Here are a small network's activations along a few directions, averaged over the inputs that share one value of a field.
Values that are neighbours, or in one group, have similar rows; names and order tell nothing.
In the rows, zero is written as 500.
Strong random noise was added to every row along 17 fixed directions; ignore it. To show where, here is one row again and again, with new noise each time:
[447 444 489 433 459 352 359 660 245 387 368 487 545 610 570 306 319 383
 646 563 475 534 596 453 326 380 572 608 430 659]
[309 422 510 563 693 556 559 546 485 707 639 418 449 456 421 309 617 519
 461 597 453 644 580 465 398 211 451 524 702 475]
[640 406 444 551 534 480 652 320 734 489 551 405 643 412 632 267 571 579
 544 377 594 532 651 521 483 735 402 554 797 501]
[550 484 321 453 494 570 579 504 507 508 578 443 450 415 576 371 771 363
 390 619 636 282 675 481 518 728 448 434 480 475]
[434 560 566 351 356 479 527 659 496 364 473 523 453 382 337 619 428 435
 417 410 344 497 428 390 756 595 380 550 472 367]
[338 447 437 472 745 501 473 627 536 548 642 375 484 517 581 520 680 448
 448 645 471 626 415 496 266 249 533 320 456 518]
[471 501 549 438 583 480 663 754 680 605 457 475 354 282 450 602 581 195
 457 600 462 526 426 496 578 553 547 587 448 313]
[467 390 474 465 508 679 375 483 539 502 660 372 574 219 512 431 545 489
 653 496 512 505 488 588 637 485 536 422 727 625]
[654 471 416 337 310 436 307 667 619 302 514 511 592 369 343 599 466 391
 469 439 442 504 469 442 695 596 465 505 506 405]
[403 570 554 575 636 701 484 531 529 635 593 460 484 349 554 402 715 500
 456 455 508 468 337 481 507 387 577 500 665 473]
[616 622 550 454 284 344 391 496 446 289 395 468 322 636 528 688 487 341
 452 588 623 487 320 470 453 465 541 419 409 666]
[407 715 409 439 545 493 558 711 432 384 341 493 605 255 407 388 578 717
 524 431 332 541 397 515 440 448 534 559 566 511]
[555 625 408 530 414 592 432 461 511 481 478 494 528 375 371 474 503 509
 508 531 465 279 541 629 688 409 568 531 446 615]
[568 524 521 460 222 525 382 272 477 356 476 488 415 537 544 664 514 662
 299 373 523 459 502 624 572 424 516 521 322 463]
[617 496 394 469 536 571 418 533 525 476 651 273 413 537 492 583 646 518
 531 689 635 460 606 747 537 293 429 380 498 569]
[331 441 508 476 443 748 471 556 378 710 650 567 366 406 548 580 542 348
 502 460 513 324 475 375 698 689 435 500 580 552]
[262 214 511 425 387 646 344 446 527 616 688 414 365 452 648 679 526 514
 412 450 509 645 538 543 501 304 465 468 503 518]
[842 437 514 425 500 386 406 458 382 479 588 347 407 548 819 632 519 464
 560 450 574 538 478 718 321 746 550 515 470 479]
[366 539 353 444 453 500 570 585 399 523 435 586 493 458 461 525 490 570
 492 503 437 457 564 426 450 605 439 502 449 585]


Values of C:
c6: [410 509 442 595 536 652 524 475 664 625 571 532 537 507 483 459 615 492
 466 526 571 355 527 383 643 565 381 425 672 580]
c2: [497 610 614 525 531 632 451 667 557 390 394 487 521 538 469 547 528 475
 572 558 590 396 420 613 685 264 544 540 367 387]
c5: [597 531 331 530 730 385 616 512 348 646 603 641 487 668 544 514 702 479
 408 657 562 479 511 341 186 803 435 325 459 407]
c9: [419 306 622 431 420 503 467 629 685 498 492 513 553 515 426 694 221 473
 690 416 436 680 483 496 693 467 424 524 524 445]
c15: [764 481 426 573 518 344 537 514 586 628 388 393 323 600 512 505 592 468
 465 680 644 567 692 795 296 311 618 653 354 412]
c10: [638 641 292 513 603 457 319 729 551 555 506 500 568 442 619 569 582 264
 607 550 467 277 251 482 382 626 723 390 459 777]
c1: [476 567 502 518 527 590 475 610 541 471 486 439 443 467 408 575 706 662
 518 627 617 608 395 598 490 274 507 379 535 457]
c4: [373 408 447 501 423 583 563 220 572 497 613 516 516 423 331 490 532 600
 353 558 458 452 689 507 685 409 410 400 464 443]
c3: [485 459 550 429 581 454 647 603 627 325 367 491 624 704 591 459 372 373
 479 516 554 371 703 475 619 640 409 550 168 273]
c8: [584 452 568 436 455 401 441 475 467 394 681 464 412 556 101 545 483 308
 454 734 523 643 519 339 647 412 365 290 633 445]
c13: [498 601 325 515 418 436 494 743 538 544 394 491 374 571 448 582 472 226
 635 745 603 250 518 504 573 503 533 465 402 821]
c7: [524 527 577 647 538 567 584 309 416 644 542 504 419 657 510 418 478 666
 548 480 649 575 572 524 436 408 380 555 756 569]
c11: [786 539 346 507 500 280 554 606 988 308 423 333 590 446 537 558 575 399
 551 569 595 457 479 630 569 609 444 448 629 551]
c12: [473 399 423 403 364 605 559 494 615 365 353 516 671 315 506 501 479 771
 566 342 565 648 623 613 530 598 489 572 488 384]
c14: [272 404 620 441 383 581 401 621 187 617 477 469 325 277 446 592 363 734
 618 494 348 711 524 659 540 278 519 655 603 508]
C is arranged as a line.
Q: Going along C from c3 by way of its neighbour c6, in what order are c15, c13, c7, c12, c14 met?
A: c14, c7, c12, c15, c13
Q: List every value one step from c5, in the order listed.
A: c2, c4
Q: List every value one step from c1, in the order listed.
A: c9

Values of F:
f9: [464 528 530 351 386 508 425 640 320 350 532 403 417 383 376 414 584 475
 410 536 450 563 531 481 576 390 448 547 541 376]
f12: [676 546 488 462 352 488 341 513 281 453 462 485 405 426 497 469 525 486
 519 500 560 477 508 549 500 606 547 598 607 524]
f1: [384 506 617 560 516 576 546 323 482 421 454 499 581 462 483 348 424 639
 539 434 505 586 502 450 519 423 493 509 651 567]
f7: [563 366 382 519 651 654 582 609 629 670 575 457 551 589 516 449 592 559
 631 567 701 536 735 603 487 495 392 528 573 411]
f10: [644 496 558 424 479 368 507 522 503 292 519 426 524 422 495 344 575 377
 477 517 528 506 479 381 557 736 443 431 661 430]
f14: [298 413 737 407 441 709 367 369 178 300 617 411 526 498 363 403 405 651
 547 507 466 536 555 514 748 315 415 363 445 425]
f3: [383 380 408 515 506 626 342 539 478 668 732 322 471 292 662 362 654 576
 481 452 405 448 569 662 543 277 509 593 729 593]
f4: [613 577 465 569 550 360 544 530 517 585 479 613 545 616 528 439 485 417
 450 453 438 410 494 372 441 659 472 565 527 465]
f2: [667 423 507 348 277 455 206 742 327 494 404 553 463 267 395 568 414 488
 543 407 404 592 481 581 564 547 645 741 460 343]
f11: [394 540 485 494 621 382 686 395 476 393 509 448 558 539 481 391 450 470
 491 570 391 500 528 441 407 506 483 375 398 581]
f8: [401 629 489 623 343 584 501 424 427 731 422 682 324 571 412 571 440 482
 397 440 508 342 466 397 567 441 503 662 575 650]
f6: [524 468 414 482 462 620 199 597 420 603 587 630 591 485 360 643 424 533
 489 503 364 385 496 594 600 281 616 489 304 448]
f5: [498 482 509 488 371 393 410 694 310 679 500 520 243 455 291 534 489 323
 532 672 498 608 472 409 465 411 521 567 651 598]
f13: [618 492 683 602 492 611 423  25 368 377 584 461 659 283 628 205 541 652
 539 344 505 450 447 573 566 678 679 425 671 512]
f15: [524 623 455 406 537 554 401 751 279 451 486 500 473 589 434 652 497 534
 579 558 490 458 418 549 488 440 487 453 323 508]
F is arranged as a line.
Q: Going along F from f3 by way of its neighbour f6, in what order are f9, f12, f1, f14, f13 met?
A: f13, f14, f9, f12, f1
Q: List every value one step from f7, in the order listed.
A: f5, f15
Q: How many steps from neighbour to neighbour lead from f8 to f4, at the fewest?
A: 10
